Each row below holds a small network's activations on one input, seen along a few directions.
Each table varies a few parts of the input and shows all the possible inputs, shuffled.
A made-up example of a description, with smaller parts first: one of 5 places around a ring, together with either a single point or one of 9 places along a line or (one of 2 separate values, together with one of 6 places along a line).
Shared parts are said once, and a part with two or three values counts as separate values.
(in the rows, 128 means zero)

Other details of the inputs shift rows strongly along two fixed directions, in all tables alike. That doesn't count.

Rows:
R1: [120  70 121 149 123 111 117 131 214 121  81]
R2: [133 177 127  79  78 144 123 112  93 121 129]
R3: [110 114 109 110  81 128 110 132 159 101 109]
R4: [101 121 113 142 188 138 125 143 131 148 121]
R5: [132 135  83  83  36 109 102 155 158  84 101]
R6: [133 118 136 166 144 127 129 116 143 141 160]
R7: [128 106 129 165 100  82 153 115 204 145 113]
R8: [135 118 146 139 145 116 136 105 174 156 106]
R9: [137 110 149 165 159  92 144 124 144 127 120]
R10: [152 112 146 172 163 114 134 125 147 119 135]
R11: [155 145 141  81  51 130 129 159 105 101 139]
R12: [109  99 119 133 176 143 132 128 132 142 116]
R13: [152 140 133 143 132 150 115 120  97 122 141]
R14: [101 110 105 129 155 123 136 134 152 143 139]
R15: [117  95 110 136 165 121 133 138 164 140 111]
R16: [120 155 140 111 136 148 114 115  80 148 158]
R17: [129 166 168 107 181 171 146 151  38 145 161]
R18: [166 144 128  86  59 130  91 126 110 108 104]
R19: [143 145 124 112  69 100 129 128 106  93 131]
R20: [121 173 134 132 148 151 146 115  63 143 124]
R21: [130 157 138 142 158 147 134 121  70 120 175]
R22: [ 91 107 118 133 172 139 138 124 134 146 143]
Each input here is: one of 2 separate values, together with either a single point or one of 4 places along a line or one of 6 places around a ring.
The inputs of R16 and R18 match in every part but the choice among 2 separate values. If R7 is changed in the same way as R16 into R18, which row does it become? -> R20
Change only the choice among 2 separate values in R10. List by row number the other rows that result. -> R21

Rows:
R23: [153 109 135 150 137 132 130 117 141 136 115]
R24: [123 118 109 108  76 111 120 130 170 113 130]
R25: [126 141 138 158 166 126 140 117 104 147 161]
R26: [114 101 131 137 123 110 126 116 193 162 114]
R27: [ 96 129 129 143 185 150 137 148 108 148 162]
R28: [111 150 157 126 152 137 144 115  99 153 139]
R29: [132 137 140 125 177 148 133 135  89 137 128]
R30: [133  88 128 136 132 106 134 137 199 140 104]
R31: [150 119 128 140 101 125 119 136 140  97 130]
R32: [118 111 115 138 130 117 119 122 163 132  94]
R33: [141 189 107  60  28 141 122 134  48  79 133]
R34: [132 130 127 118 156 134 126 142  82 115 141]
R35: [133 157 151 136 152 143 132 114  94 140 143]
R36: [130 113  96 116  79 110 112 129 163  93  97]
What do these inputs look like to the network? -> one of 2 separate values, together with either a single point or one of 6 places around a ring
Which other rows agree with R27 in the choice among 2 separate values? List them by row number. -> R24, R25, R31, R33, R34, R36
